Input: array([116, 103, 157, 145])
Output: 103

Input:
array([[129, 123, 138, 151],
       [112, 139, 124, 152],
       [117, 134, 118, 125]])
Output: 112

Input: array([130, 115, 155, 117, 109])
Output: 109

Input:
array([[130, 128, 131, 129, 140],
       [122, 150, 115, 115, 100]])
Output: 100

Input: array([146, 151, 126, 130, 147, 115])
Output: 115

Input:
array([[146, 120, 115, 131, 148, 114, 119],
       [147, 119, 113, 130, 150, 112, 119],
       [152, 148, 142, 153, 133, 100, 107]])
Output: 100

Input: array([134, 131, 137, 152, 142, 133, 119])
Output: 119

Input: array([124, 132, 142,  99])
Output: 99

Input: array([103, 108, 132, 129, 117, 119])
Output: 103
---
[137 128 130 104] gives 104, 137

[111 154 136 114 115] gives 115, 111

[116  99 142 156 114 106 115] gives 115, 116

[115 151 143 139] gives 139, 115

[[128 115 126 151 122 125]
 [128 148 123 128 145 121]
 [128 131 131 113 137 127]] gives 125, 128

[106 109 128 110 119 118] gives 118, 106
---
[[124 148 110 105 145 120 118]
 [135 106 134 156 109 140 136]] Out: 134

[145 124 112 125 103 127] Out: 124

[118 147 151 100 120 120 150] Out: 151

[[125 122 127 139 132 125 121]
 [132 121 130 115 141 156 103]
 [126 125 126 136 130 127 125]] Out: 126

[122 118 118 115 101  99] Out: 118

[[126 130 133 100 128 127]
 [131 129 123 116 127 128]] Out: 129
---
[[110 147 112 151 143 141 115]
 [128 133 128 127 155 118 129]
 [124 127 127 106 147 148 122]] Out: 124

[[124 129 132 126 121 130]
 [152 134 126 141 147 106]
 [133 147 150 154 126 133]] Out: 133

[[127 136 122 123 134 134 125]
 [143 146 139 121 121 153 112]
 [140 142 129 132 129 140 102]] Out: 140

[[124 124 130 126 126]
 [129 117 118 118 129]
 [129 125 107 124 125]] Out: 129

[[123 129 134 125 119]
 [112 113 116 105 121]
 [125 129 132 126 122]] Out: 125

[[124 135 133 126 107]
 [124 135 133 126 107]
 [124 136 133 126 107]] Out: 124

[[128 123 130 137]
 [128 139 128 107]
 [127 124 122 141]] Out: 127

[[129 129 106 131]
 [127 147 106 137]
 [126 120 106 121]] Out: 126

[[148 116 109 131 118 123 131]
 [138 128 122 133 124 147 131]
 [133 112 125 121 124 101 138]] Out: 133
---
array([[129, 119, 138, 135,  99, 111],
       [112, 106, 127, 139, 110, 146]]) ==> 112

array([[118, 105, 113, 153, 144, 158, 111],
       [127, 107, 115, 101, 135, 131, 128]]) ==> 127

array([[119, 156, 134, 133, 137],
       [115, 124, 110, 143, 143]]) ==> 115

array([[114, 144, 148, 122, 113, 109, 154],
       [147, 109, 109, 150, 146, 133, 127]]) ==> 147

array([[102, 106, 131, 121],
       [103, 111, 138, 116]]) ==> 103

array([[140, 143, 117, 115],
       [154, 119, 142, 145]]) ==> 154

array([[105, 127, 105, 123, 121, 116, 116],
       [100, 149, 118, 152, 112, 125, 137]]) ==> 100

array([[124, 124, 119, 137, 106, 136],
       [121, 138, 147, 127, 144, 123]]) ==> 121
---
array([148, 144, 146, 146, 146, 148, 150]) -> 146
array([106, 145, 148, 118]) -> 148
array([155, 122, 141, 143]) -> 141
array([147, 124, 150, 128, 129, 137]) -> 150
array([106,  98, 147, 146, 130, 126, 148]) -> 147
array([142, 135,  99, 109, 138]) -> 99
---
[[128 138 112 136 123 121 131]
 [135 112 120 138 118 133 149]
 [150 149 112 146 148 134 117]] >> 134

[[142 123 134 130 104 133 128]
 [134 125 116 114 134 116 133]
 [145 119 113 122 149 152 125]] >> 152

[[117 134 118 131 144]
 [109 133 109 130 150]
 [130 151 119 151 138]] >> 151

[[106 111 107 110 118]
 [129 130 133 136 108]
 [117 114 123 108 135]] >> 108

[[100 145 117 140]
 [ 99 142 117 104]
 [109 138 117 107]] >> 117

[[146 120 133 152 101 120]
 [125 122 114 128 130 119]
 [122 133 139 114 132 139]] >> 132
---
Input:
[[120 131 148 150 134]
 [143 140 118 153 121]
 [125 140 130 129 118]]
Output: 148

Input:
[[112 149 118 116 130 145]
 [126 111 135 122 112 123]
 [111 130 121 141 113 133]]
Output: 118

Input:
[[147 122 117 114 143]
 [111 125 157 118 145]
 [139 146 143 138 115]]
Output: 117

Input:
[[122 113 154 124]
 [119 146 151 133]
 [125 101 142 127]]
Output: 154

Input:
[[127 134 124 100 118 138 117]
 [121 121 124 139 153 110 142]
 [117 132 141 109 128 134 117]]
Output: 124

Input:
[[133 137 134 146 149]
 [110 119 134 131 118]
 [135 133 118 123 122]]
Output: 134

Input:
[[129 123 122 129 106 125 133]
 [122 127 136 128 109 119 116]
 [125 121 128 128 129 133 141]]
Output: 122
---
[145 128 156 137 132 138 129]: 132
[129 136 137 150 111]: 137
[126 114  99 133 120 117 114]: 120
[111 100 129 111]: 100
[119 151 148 154]: 151
[109 128 115 138 151 126 116]: 151
[135 101 123 112 112 129]: 112
---
[[133 130 131 107 116]
 [123 129 102 119 121]] --> 133, 121

[115 103 148 129] --> 115, 129

[[114 117 122 154 116]
 [124 124 125 140 131]
 [141 123 133 134 133]] --> 114, 133

[132 136 102 135 131 135 115] --> 132, 115

[139 108 154 151] --> 139, 151

[[156 125 129 133]
 [112 130 129 131]] --> 156, 131

[139 104 120 125] --> 139, 125

[124 132 130 153 118 141 118] --> 124, 118

[123 149 140 100 114] --> 123, 114
---
[[113 130 131 139 112]
 [114 139 136 142 154]] result: 113, 154

[[132 119 121 155 119 131 106]
 [126 115 103 110 153 120 130]] result: 132, 130

[[117 115 125 115 127 105]
 [133 136 122 131 118 138]
 [125 115 132 132 120 113]] result: 117, 113

[123 130 129 146 105 123] result: 123, 123

[107 151 141 144] result: 107, 144

[132 132 151 110 133] result: 132, 133

[[136 148 139 121 101 135 140]
 [114 119 101 119 137 142 122]] result: 136, 122

[108 123 135 104] result: 108, 104

[116 125 127 102] result: 116, 102
---
[[123 130 126 125 129 135 130 125 130 111]
 [120 136 137 124 133 133 134 121 134 133]
 [124 144 131 137 137 124 134 120 134 129]
 [128 127 126 109 127 132 126 135 130 112]
 [120 135 132 128 131 134 132 121 131 122]
 [127 132 127 141 128 131 135 128 123 120]
 [133 125 122 112 129 123 126 137 130 118]
 [127 129 137 114 131 130 136 128 132 129]
 [125 140 125 152 135 120 136 121 128 131]
 [125 130 132 126 129 136 133 125 130 118]
 [125 130 126 135 128 135 132 125 127 115]]	126

[[128 129 128 128 129 127 127 129 128 127 128 127 129 127]
 [127 128 128 129 129 128 127 129 127 129 127 128 129 128]
 [128 128 128 127 128 127 127 127 127 128 129 127 127 129]
 [126 129 128 127 128 128 127 128 129 128 127 128 128 129]
 [130 128 129 128 128 128 127 129 127 127 127 127 129 150]]	128

[[126 121 131 131 126 140 116 127 121 118 126 107 119]
 [132 133 119 129 135 126 132 139 125 124 122 119 130]
 [124 131 124 136 137 141 129 128 128 130 136 102 135]
 [120 126 131 125 118 133 111 134 115 118 108 143 129]
 [129 131 128 143 121 131 156 132 131 118 130 134 112]
 [128 134 125 131 130 134 126 131 126 139 130 126 127]]	131

[[134 123 125 127 128 132 125 131 136 129 124 131 129]
 [131 128 131 128 129 129 130 117 126 126 125 125 129]
 [129 116 130 111 129 132 101 123 153 125 143 136 132]
 [130 128 127 128 128 129 127 128 131 130 126 129 128]
 [120 125 129 127 133 126 127 128 128 132 126 122 125]
 [131 123 129 120 129 130 115 127 138 127 135 131 130]
 [126 128 128 129 126 129 128 127 127 127 129 130 128]
 [130 130 129 127 127 128 131 128 127 127 125 130 127]
 [131 127 128 128 128 128 128 126 128 127 128 128 128]]	125

[[125 128 128 128 127 134 124 127 136 127]
 [142 121 128 127 130 136 128 121 123 141]
 [117 152 132 137 134 120 126 139 137 132]
 [132 116 124 130 116 123 138 125 150 134]
 [134 119 118 131 125 114 133 125 149 129]]	128

[[114 121 124 111 124 111 128 115 126 128 136 120 128]
 [136 119 130 142 115 116 127 151 133 128 124 129 120]
 [131 132 130 128 131 132 126 126 128 128 123 127 130]
 [128 132 127 126 136 132 129 123 126 129 121 123 135]
 [130 141 128 135 127 136 127 133 126 128 109 121 126]]	124

[[126 132 129 134 137 121 143 136 123 126 124 133 136 140 127 124]
 [132 116 119 123 132 128 135 122 122 129 128 129 126 132 139 123]
 [122 132 125 133 134 133 124 117 116 123 143 134 132 125 144 118]
 [127 130 129 133 122 137 130 141 120 139 128 136 124 134 125 129]
 [127 123 126 132 135 133 120 122 123 124 127 133 110 126 128 116]
 [129 117 126 129 141 119 149  99 127 142 127 132 128 140 127 125]
 [121 141 120 124 135 119 135 125 129 134 129 130 129 122 132 117]
 [135 117 128 131 124 135 126 128 126 127 139 138 125 135 129 127]
 [133 123 125 133 137 130 130 125 126 134 120 134 117 132 135 112]
 [135 133 128 124 137 123 140 118 140 129 134 122 127 116 122 107]
 [126 122 132 135 122 128 125 138 119 124 130 122 151 132 131  99]]	129

[[118 154 130 121 117 156 118]
 [129 126 129 136 124 137 126]
 [133 129 144 112 131 148 138]
 [140 133 148 117 142 104 129]
 [132 125 129 139 129 120 124]
 [130 131 136 124 128 136 129]
 [134 138 147 119 129 139 126]
 [138 127 143 141 126 136 124]]	130

[[133 123 142 118 125 124]
 [123 139 128 116 121 129]
 [119 127 138 131 121 130]
 [104 140 126 114 120 129]
 [124 130 136 131 123 128]
 [122 123 139 119 126 124]
 [133 124 138 119 127 124]]	142
